Each row below holds a small network's activations on one record, seen along a few directions.
Each row is followed by the record's values for the fields Tuguf, Pegug, Rav, Dalem, Kovi, Domob, Vupel.
Not every record has every field; a missing one is written missing.
Other fields move the rows too, some of them a lot.
(in the rows, 500 means zero)
Random noise pushes rows far along 6 fixed directions. That doesn't count. These rows show it; they differ only by the noise:
[555 963 500 391 763 594 552 451 271 510 498 147 612 484 592 566 296 645
 680 392 265 588 548 363 489 601 460]
[493 493 475 628 577 510 605 563 536 669 555 263 718 323 449 491 588 861
 546 509 526 944 507  36 978 726 353]
[450 207 533 540 257 473 468 593 709 525 542 718 560 324 322 578 668 410
 415 591 709 549 461 299 630 464 424]
[518 875 436 439 736 417 409 140 368 451 437 548 531 511 306 366 322 318
 651 541 264 324 503 698 159 698 603]
[603 404 542 671 621 423 501 506 535 471 452 585 687 414 345 493 681 494
 448 639 649 477 573 637 591 509 559]
[529 638 596 275 504 696 477 462 345 372 527 343 548 536 517 478 192 589
 633 671 411 565 623 712 390 469 459]
[462 632 540 386 366 626 497 635 529 556 568 405 522 346 528 737 489 524
 465 348 481 594 438 104 582 415 427]
[663 832 461 703 977 336 556 396 343 507 388 368 734 466 434 501 628 486
 595 445 421 375 566 578 490 642 595]

[602 519 553 671 642 464 463 507 467 494 458 466 654 537 480 544 659 567
 422 484 536 418 524 686 619 411 652]
Tuguf=e3, Pegug=z2, Rav=p1, Dalem=l2, Kovi=d3, Domob=t2, Vupel=y2
[511 542 414 556 735 454 419 189 465 481 458 437 720 517 286 191 360 665
 659 856 464 543 590 848 509 677 518]
Tuguf=e1, Pegug=z2, Rav=p1, Dalem=l2, Kovi=missing, Domob=missing, Vupel=y1
[558 620 442 591 592 434 491 432 518 590 361 571 660 394 317 560 686 345
 279 495 559 566 520 588 445 528 667]
Tuguf=e1, Pegug=z1, Rav=missing, Dalem=missing, Kovi=missing, Domob=missing, Vupel=missing
[477 468 413 323 408 464 499 316 401 477 533 494 503 559 485 244 254 630
 671 708 385 656 526 546 492 721 421]
Tuguf=e3, Pegug=z1, Rav=p1, Dalem=l1, Kovi=d3, Domob=t1, Vupel=missing
[450 277 490 607 397 486 582 569 587 562 544 482 612 498 409 430 599 545
 444 617 586 749 603 453 750 567 393]
Tuguf=e1, Pegug=z1, Rav=p2, Dalem=l2, Kovi=d3, Domob=t2, Vupel=y1
[448 578 463 317 233 606 409 496 627 486 575 688 393 341 403 678 486 363
 322 414 548 433 431 310 318 350 562]
Tuguf=e1, Pegug=z1, Rav=p2, Dalem=l1, Kovi=missing, Domob=missing, Vupel=y1
[485 387 360 594 515 327 553 206 666 618 408 829 546 462 152 260 594 258
 375 555 508 610 455 508 372 726 551]
Tuguf=e2, Pegug=z1, Rav=p2, Dalem=l1, Kovi=missing, Domob=missing, Vupel=y1
[539 404 602 454 398 675 522 606 499 401 513 478 484 597 552 508 399 493
 473 636 553 450 576 771 437 357 581]
Tuguf=e3, Pegug=z1, Rav=p2, Dalem=l2, Kovi=missing, Domob=missing, Vupel=missing
[549 611 407 752 962 566 599 381 353 590 495 166 732 647 552 337 375 832
 680 639 412 637 608 712 711 677 523]
Tuguf=e3, Pegug=z1, Rav=p2, Dalem=l2, Kovi=missing, Domob=missing, Vupel=y1
[456 213 430 381 331 452 398 415 547 412 487 620 556 371 350 400 438 638
 750 788 614 506 505 421 562 621 300]
Tuguf=e3, Pegug=missing, Rav=p1, Dalem=l1, Kovi=missing, Domob=missing, Vupel=y2
[495 283 458 585 510 460 636 322 470 615 530 417 655 555 331 253 452 690
 522 765 549 904 614 544 735 772 367]
Tuguf=e2, Pegug=z1, Rav=p2, Dalem=l2, Kovi=d3, Domob=t2, Vupel=y1
[402 526 418 554 457 542 422 401 654 632 549 527 465 470 408 464 397 406
 433 527 466 498 461 479 467 503 468]
Tuguf=e1, Pegug=z2, Rav=p2, Dalem=l2, Kovi=missing, Domob=missing, Vupel=y1
[374 515 470 392 310 623 432 599 578 462 564 534 410 496 558 717 401 305
 472 455 550 234 425 464 336 209 492]
Tuguf=e3, Pegug=z1, Rav=p1, Dalem=l2, Kovi=missing, Domob=missing, Vupel=y2
[420 421 496 777 550 438 461 341 595 620 547 659 499 552 359 324 608 615
 323 487 438 573 511 599 621 640 703]
Tuguf=e3, Pegug=z1, Rav=p2, Dalem=l2, Kovi=d3, Domob=t2, Vupel=y1
[534 577 470 332 534 445 344 351 423 395 444 642 517 371 376 429 430 505
 631 635 503 376 480 525 325 617 514]
Tuguf=e3, Pegug=missing, Rav=p2, Dalem=l1, Kovi=missing, Domob=missing, Vupel=missing
[458 279 531 415 479 466 590 439 497 421 496 539 541 546 465 323 421 506
 583 683 539 579 574 692 405 613 429]
Tuguf=e3, Pegug=z1, Rav=missing, Dalem=missing, Kovi=d2, Domob=t1, Vupel=missing
[344 527 435 431 303 501 512 305 494 511 493 638 305 548 496 364 294 349
 552 471 369 568 481 465 364 669 397]
Tuguf=e3, Pegug=z2, Rav=p2, Dalem=l1, Kovi=d3, Domob=t2, Vupel=missing
[492 257 504 491 436 224 579 465 583 477 455 761 414 600 422 283 591 323
 525 593 580 489 538 579 498 672 418]
Tuguf=e1, Pegug=z2, Rav=missing, Dalem=missing, Kovi=d3, Domob=t2, Vupel=missing
[527 679 527 489 437 611 285 408 525 475 517 598 440 356 425 573 512 547
 326 429 448 341 408 496 396 361 733]
Tuguf=e3, Pegug=missing, Rav=p1, Dalem=l2, Kovi=missing, Domob=missing, Vupel=y1
[313 694 367 413 443 719 401 347 526 621 646 345 404 592 517 431 157 513
 640 505 242 496 416 450 349 542 461]
Tuguf=e3, Pegug=z1, Rav=p2, Dalem=l2, Kovi=missing, Domob=missing, Vupel=y1
[457 133 508 480 374 434 483 545 609 483 448 714 555 467 332 436 594 280
 489 674 708 415 463 697 425 492 377]
Tuguf=e3, Pegug=z2, Rav=missing, Dalem=missing, Kovi=missing, Domob=missing, Vupel=missing
[564  75 573 871 385 631 628 743 615 622 516 440 609 571 560 546 717 648
 245 643 801 655 574 775 890 279 475]
Tuguf=e3, Pegug=z1, Rav=p2, Dalem=l2, Kovi=d3, Domob=t2, Vupel=y1
[632 660 476 522 794 438 617 584 344 493 435 332 568 604 631 650 649 463
 577 380 485 403 546 517 445 449 494]
Tuguf=e3, Pegug=z1, Rav=missing, Dalem=missing, Kovi=d2, Domob=t2, Vupel=missing
[571 363 518 825 777 496 646 691 469 629 490 217 673 746 752 468 606 581
 624 577 535 470 606 715 797 408 431]
Tuguf=e3, Pegug=z1, Rav=p2, Dalem=l2, Kovi=d2, Domob=t2, Vupel=y1
[410 434 467 469 368 555 498 603 553 542 484 554 446 499 543 626 463 229
 470 454 533 321 468 505 376 389 466]
Tuguf=e3, Pegug=z1, Rav=p2, Dalem=l2, Kovi=missing, Domob=missing, Vupel=missing
[478 636 461 547 526 445 405 442 591 513 447 661 454 458 403 582 634 239
 483 408 499 187 363 467 261 473 623]
Tuguf=e3, Pegug=z1, Rav=missing, Dalem=missing, Kovi=missing, Domob=missing, Vupel=missing
[550 736 537 439 549 449 517 660 443 489 495 358 449 445 680 742 575 402
 560 213 462 309 459 160 492 413 447]
Tuguf=e1, Pegug=missing, Rav=p2, Dalem=l2, Kovi=d3, Domob=t2, Vupel=y1
[418 689 478 461 394 539 460 426 532 531 619 538 338 600 504 483 372 384
 420 315 367 398 431 597 368 481 623]
Tuguf=e1, Pegug=z1, Rav=p2, Dalem=l2, Kovi=d3, Domob=t2, Vupel=y1
[583 416 474 749 668 404 643 590 567 601 529 373 682 516 550 442 669 723
 487 446 470 771 551 301 889 668 504]
Tuguf=e3, Pegug=z1, Rav=p2, Dalem=l2, Kovi=d2, Domob=t1, Vupel=y1
[579 632 523 469 528 412 626 684 491 492 462 561 515 402 623 825 732 303
 283 190 568 437 462 418 366 265 601]
Tuguf=e1, Pegug=z1, Rav=missing, Dalem=missing, Kovi=d2, Domob=t1, Vupel=missing
[488 476 510 257 357 437 521 538 430 407 554 522 402 480 627 428 346 568
 773 557 490 519 523 277 520 596 273]
Tuguf=e1, Pegug=missing, Rav=p2, Dalem=l1, Kovi=d3, Domob=t2, Vupel=y1
[426 585 361 404 580 239 482 356 491 505 431 592 495 367 430 419 496 322
 806 454 432 345 388 148 356 841 329]
Tuguf=e3, Pegug=missing, Rav=missing, Dalem=missing, Kovi=missing, Domob=missing, Vupel=missing
[506 596 455 393 548 521 511 549 448 486 513 415 521 431 557 603 455 516
 519 475 537 504 510 417 456 511 508]
Tuguf=e3, Pegug=z1, Rav=missing, Dalem=missing, Kovi=missing, Domob=missing, Vupel=missing

Here are new rows. What are their fields?
[509 522 486 337 436 531 397 426 474 417 521 589 528 419 388 494 420 511
 491 624 523 534 502 575 344 570 559]
Tuguf=e3, Pegug=z1, Rav=missing, Dalem=missing, Kovi=missing, Domob=missing, Vupel=missing
[522 460 571 623 425 592 565 713 614 587 572 447 438 622 675 583 609 437
 405 338 488 475 495 600 611 226 521]
Tuguf=e1, Pegug=z1, Rav=p2, Dalem=l2, Kovi=d2, Domob=t2, Vupel=y1
[479 527 440 622 638 561 546 538 462 554 452 409 562 604 562 550 434 354
 492 539 517 331 559 734 443 388 514]
Tuguf=e3, Pegug=z1, Rav=p2, Dalem=l2, Kovi=missing, Domob=missing, Vupel=y1
[593 546 571 634 556 512 403 535 470 473 516 484 494 416 521 606 675 629
 443 443 552 428 502 500 584 375 600]
Tuguf=e3, Pegug=missing, Rav=p2, Dalem=l2, Kovi=d3, Domob=t2, Vupel=y1
[554 447 418 958 705 350 465 522 649 721 436 553 694 293 340 561 925 533
 220 414 686 512 406 310 784 533 654]
Tuguf=e3, Pegug=z2, Rav=p2, Dalem=l2, Kovi=missing, Domob=missing, Vupel=y1
[558 523 522 437 548 690 466 568 437 469 597 336 518 506 601 539 340 767
 483 586 501 586 593 644 598 394 602]
Tuguf=e3, Pegug=z1, Rav=p2, Dalem=l2, Kovi=missing, Domob=missing, Vupel=y1
[423 258 504 559 394 350 434 368 643 544 486 751 498 369 287 304 641 594
 460 620 580 600 471 401 569 739 490]
Tuguf=e3, Pegug=missing, Rav=missing, Dalem=missing, Kovi=d3, Domob=t2, Vupel=missing
[429 503 442 613 545 384 438 350 610 584 532 671 502 470 395 512 618 368
 407 407 432 449 406 436 496 560 572]
Tuguf=e3, Pegug=z2, Rav=p2, Dalem=l2, Kovi=d2, Domob=t2, Vupel=y1
[496 401 473 519 550 592 253 483 516 467 562 544 609 441 386 470 484 636
 574 758 657 335 515 736 460 382 499]
Tuguf=e3, Pegug=z2, Rav=p2, Dalem=l1, Kovi=missing, Domob=missing, Vupel=y1
[659 658 558 648 674 656 507 648 454 651 481 323 618 451 532 732 756 657
 248 398 583 555 441 462 608 270 696]
Tuguf=e3, Pegug=z1, Rav=missing, Dalem=missing, Kovi=missing, Domob=missing, Vupel=missing
[511 554 529 367 422 633 602 585 492 513 518 328 549 399 540 565 417 707
 404 515 569 839 542 303 652 552 466]
Tuguf=e1, Pegug=z1, Rav=missing, Dalem=missing, Kovi=missing, Domob=missing, Vupel=missing
[586 661 426 499 847 400 645 330 356 440 356 339 642 574 474 309 376 490
 699 652 455 580 661 735 418 743 493]
Tuguf=e1, Pegug=z1, Rav=missing, Dalem=missing, Kovi=missing, Domob=missing, Vupel=missing
[501 704 386 797 766 371 556 530 538 714 508 382 549 482 517 584 725 416
 634 240 418 280 315 126 599 581 489]
Tuguf=e3, Pegug=z1, Rav=p2, Dalem=l2, Kovi=missing, Domob=missing, Vupel=y1
[551  41 575 692 323 568 393 621 662 507 496 675 588 415 317 430 725 647
 287 867 822 682 563 805 721 403 589]
Tuguf=e3, Pegug=z1, Rav=missing, Dalem=missing, Kovi=missing, Domob=missing, Vupel=missing
[465 418 456 317 398 434 395 460 510 457 489 631 517 322 406 470 466 523
 678 609 569 467 444 266 467 636 366]
Tuguf=e3, Pegug=missing, Rav=p2, Dalem=l1, Kovi=missing, Domob=missing, Vupel=missing
[480 452 456 575 566 538 326 306 509 559 534 551 469 543 336 287 373 514
 498 688 411 437 474 781 385 536 553]
Tuguf=e3, Pegug=z2, Rav=p2, Dalem=l2, Kovi=missing, Domob=missing, Vupel=y1
